A small network was shown many inputs. Here are its activations along a few directions, one row for each input.
In each table, some parts of the input vary, and every possible input appears once, in random order.
A made-up example of a description, with smaller parts first: one of 8 places around a ring, together with either a single point or one of 11 places around a ring or (one of 3 separate values, together with one of 4 places along a line).
Shared parts are said once, and a part with two or three values counts as separate values.

Table:
R1: [ -9  -7  -3  45  -4  19   0 -16   8  -5   9]
R2: [  0   2  -5 -37   7 -16  -7  -5 -11   6   2]
R3: [ 9 -2 11 -7  7 -5  7 -1 10 -2 -3]
R4: [ -2   2  10 -30   5 -15   5  12   3   7  -9]
R5: [ -2  -6  10 -32  10 -16   1   5   3   3   0]
R6: [  9   6  12  -5   2  -5  11   5  10   2 -12]
R7: [ 10  -6 -15   5   0   0   2   1 -10  -4  12]
R8: [ -7  -5  -1  22  -5  17 -14  -4  -1  -9   6]
R9: [ -1  10  -5 -36   2 -15  -3   2 -11  10  -6]
R10: [ -9   1  -2  46 -10  19   3  -9   8  -2   0]
R11: [  9   2 -14   6  -5   0   5   7  -9  -1   3]
R12: [ -8   3   1  23 -10  18 -10   2   0  -5  -2]
The inputs of R11 and R7 match in every part but one. If R9 is changed in the same way as R11 into R7, which row does it become?
Answer: R2
What is each input in this table made of?
Answer: one of 2 separate values, together with one of 6 places along a line

Table:
R13: [  4   5  -1  -8   1 -15  12  -6   0   3   0]
R14: [ -7  -6   9 -13   5  -9  -7  -8   2  -4   5]
R15: [-13  -7   6 -15   9  -5  -6  -5   5   5   6]
R16: [  8   2  10  -6   8  -6   4   9   9   0 -10]
R17: [ -7   0  11 -13   8  -8   8   3  10  10 -12]
R18: [13 -3 -5 -3 -1 -6 15  9 -1 -2  5]
R19: [ -8  10   3 -12  -8  -7  -6   2  -5   2  -8]
R20: [  7  -7 -14  -4  -2   0  -1   8 -16  -3   8]
R21: [-5 -4 12 50 -6 21  4 -5 13 -4 -4]
R22: [-11 -10   4  45  -5  25  -7 -13   9 -12  12]
R23: [  0  11   2 -15  -6   3  -8   2  -3   3  -9]
R24: [  6   3  13 -14   6  -1   5  -1   9   3 -14]
R25: [  5   1 -12 -12   1   1  -6  -8 -14   3   3]
R26: [ -8  -2 -14 -11   3  -5  -4  -3 -13  10   5]
R27: [ -1   1  14 -11   4 -11   7   0   8   1 -13]
R28: [  1  -4   8 -15   7   1  -9  -9   3  -2   4]
R29: [-12   6  -2  46 -14  27  -6  -3   2  -7  -1]
R30: [  3 -13   5  -8   3   0  -3   8   0  -9  10]
R31: [-14   8   0 -15  -4  -3  -5   6  -2  10  -7]
R32: [ 2 11 -1 -7 -3 -1 -8 12 -3  0 -5]
R33: [ 8 -6 10 -6  2 -3 10 16  6 -4 -7]
R34: [ -2   3  -4 -10   4 -11  13  -3   3  11   1]
R35: [ 2  2 -1 -7 -9  2 -2 18 -6 -3 -2]
R36: [ 3 -5  5 -8  9 -3 -9  1  3 -5  8]
R37: [  7   1 -14  -4   4  -3  -7   2 -13   0   6]
R38: [13  5 -5 -3  5 -9  9  3  2  1  3]
R39: [ 12   6  -2 -10   3  -5  10  -7   1   4  -1]
R40: [ -7  -5 -20  47 -10  24  -6 -12  -4  -9   8]
R41: [  1  -2  -7  51 -10  17   7 -11  11  -3   6]
R42: [ -2   0 -11  -9  -1  -9  -5  -7 -15   2   3]
What is each input in this table made of?
Answer: one of 5 separate values, together with either a single point or one of 5 places along a line
The inputs of R39 and R25 match in every part but the choice among 5 separate values. If R18 is changed in the same way as R39 into R25, which row does it become?
Answer: R20
Change only the choice among 5 separate values in R16. List by row number the other rows that result.
Answer: R32, R36, R37, R38
Change only the choice among 5 separate values in R17. List by row number the other rows that result.
Answer: R15, R26, R31, R34

Table:
R43: [ -1  -1  29 -44  29 -17 -12   8  12  -3 -19]
R44: [-14   4  10 -32 -10  -7 -18  18 -22  -5  -8]
R45: [-20  18  -1 -33 -18 -10  -6   4 -15   4 -14]
R46: [ 17 -11  23 -44  19 -17   5  19  20   0  -3]
R47: [ -4  -8 -21  -2   3 -11  15 -17 -14  18   2]
R48: [ 26   6  17 -38  21 -25  25  16  17  10  -8]
R49: [ -2 -18  14  51  -4  15   4   7  25 -23   4]
R50: [ 13  17 -13 -20  -6 -25  13  31 -14  -5  -9]
R51: [  1  18  -6 -24 -19 -19   7  10 -18  12 -18]
R52: [ 30   1 -12   7  -2   1  11 -13 -11 -10  19]
R53: [  7 -11 -23  -1  12 -15  22   4  -6  12  23]
R54: [ -8  12  22 -48  16 -18   2  -6  21  17 -14]
R55: [-28   0  18  43 -14  20   6 -22  21  -5  -7]
R56: [ 17   8 -14  28 -11  29  10  14  -9   2  -1]
R57: [  9 -10  -7  22 -13  35 -11  16  -6  -9   2]
R58: [ -7   5   8  56  -7   5  16 -13  23   2 -11]
R59: [  5  -5   0 -29 -15 -10  -3  29 -16 -13  -4]
R60: [  3  16 -14  28 -13  19  -2   2   0  25  -2]
R61: [ 17   6 -10   6  -7  -1   2 -30 -10   5   8]
R62: [-17  13  -8  17 -16  34 -13  -8  -5   7  -9]
R63: [  0 -27 -21  -5  15  -9   0   6  -7 -10  15]
R64: [-22 -10  24  47   1  16 -12  -4  20 -16  -2]
R65: [  7  -4  13  54  -9  16  30   0  17 -10   2]
R66: [ -5  11 -11  -2   1  -1 -17 -31  -3  -6  11]
R67: [ 21 -12 -10   3   4   0 -15  -7  -3 -23  22]
R68: [ 13  12  18 -39  15 -27  15  -1  18  25 -18]
R69: [-11   3  -2  21   0  29 -31   9  -7  -4  -4]
R70: [  1  -3   0   0   9   1 -30 -18  -9 -15  17]
R71: [-20 -20  -6 -10  15  -6 -14  -4  -9   9  22]
R72: [-25  -9 -16 -12   4  -3   2 -22 -11   9   5]
What is each input in this table made of?
Answer: one of 5 places around a ring, together with one of 6 places along a line
The inputs of R59 and R63 match in every part but the place on the line of 6. If R51 is changed in the same way as R59 into R63, which row does it become?
Answer: R47
Change only the place on the ring of 5 in R57. List by row number the other rows that result.
Answer: R56, R60, R62, R69
Change only the place on the ring of 5 in R70. List by row number the other rows that result.
Answer: R52, R61, R66, R67

Table:
R73: [  9 -10  22  45 -11  21  24  14  16 -11  -3]
R74: [ -9  13 -13  18 -16  23 -10 -24 -18   0 -12]
R75: [ 14  -2  13  38  -5  18   7   6  25 -13 -15]
R76: [ -4 -11 -22  12 -13  17 -17  10 -17  -5  12]
R77: [  8   7  11 -37 -10 -24  -3  15  -5 -13  -4]
R78: [  9  -6   5 -41  22  -4   2  -5   8  14   3]
R79: [-23  11   6  24  -8  10 -17  -8   2  12  -3]
R80: [  6  12  -2 -37  10  -4  10   5   4  25 -11]
R81: [  2   4  -6  16 -13  30 -19 -10 -18 -15  -8]
R82: [ -9   6   7 -34   1 -31  10   8  -8  12 -18]
R83: [ -6   2   2 -35  16 -17  12  11  -1  22 -21]
R84: [ 11   3   9 -41   9 -16   1 -10   7   2  11]
R85: [-12   0 -34  14 -14   3   5   4 -16   4  18]
R86: [ 23  15 -31  16   3 -11  10  -4 -18   6   4]
R87: [ 34   6 -24  15   4  -3   1  10 -19  -9   8]
R88: [  2   0  12 -40   1 -32   0  -9   0  -9   5]
R89: [ 18  11   9 -38  -2  -8  -2  14   1  -2   1]
R90: [ -2  -1  14  47 -13  13  34   1  18   3  -7]
R91: [-11 -19 -21  10  -3  10 -14 -13 -14   0  22]
R92: [-15  -2 -29  14 -15   9  -8  -4 -17  10   8]
R93: [  1 -19  21  43  -1  12  28  -9  22  -8   8]
R94: [ -5 -12  14 -38  13 -31   2  -1  -4   1  -4]
R95: [ -5  -5  -5  14  -4  23 -17 -33 -14 -11   3]
R96: [ 16   2   5 -37  11   4  -1  19   3  10  -7]
R97: [-21  -4  12  24  11   9 -11 -12  21 -10   9]
R98: [  1  -3  14 -35   2 -23  -1  22  -9  -3 -14]
R99: [-19  -8  14  20   3  10 -24 -18   6   1  11]
R100: [ -2  17   4 -36 -11 -32   7   1  -4   2  -9]
R101: [-24  15   4  28   0   9  -4  -2  17   1  -6]
R102: [-13   6  12  26   1  18 -14  11  15 -14  -2]
R103: [  0  -9 -27  13 -12  10  -5  18 -17 -10  22]
R104: [-12   2  14  22  -6  18 -26   6   1  -3   1]
R105: [  4  -7   9 -35  17  -9   1  25  -3   6 -17]
R106: [  7 -11  13  36   5   9  10 -17  31 -10  -4]
R107: [ -3 -15   9 -38  27 -17   4   2   2  10  -7]
R108: [  3   7   5  40  -7  10  16  -7  27   2 -19]
R109: [ 28  -2 -23  13  14 -11   4 -13 -15  -5  18]
R110: [ -7 -17 -26  11  -3   3  -1  -5 -14  -6  32]
R111: [  8  21   2 -37  -3 -16   8   0   3  14  -4]
What is each input in this table made of?
Answer: one of 3 separate values, together with either one of 5 places around a ring or one of 8 places along a line
The inputs of R105 and R83 match in every part but the choice among 3 separate values. If R87 is changed in the same way as R105 into R83, which row does it become?
Answer: R86
Change only the place on the ring of 5 in R89. List by row number the other rows that result.
Answer: R77, R96, R98, R105
Start at R94 and move only the place on the ring of 5, one step at a time. The first step leads to R107. Which rows follow, in order?
Answer: R78, R84, R88
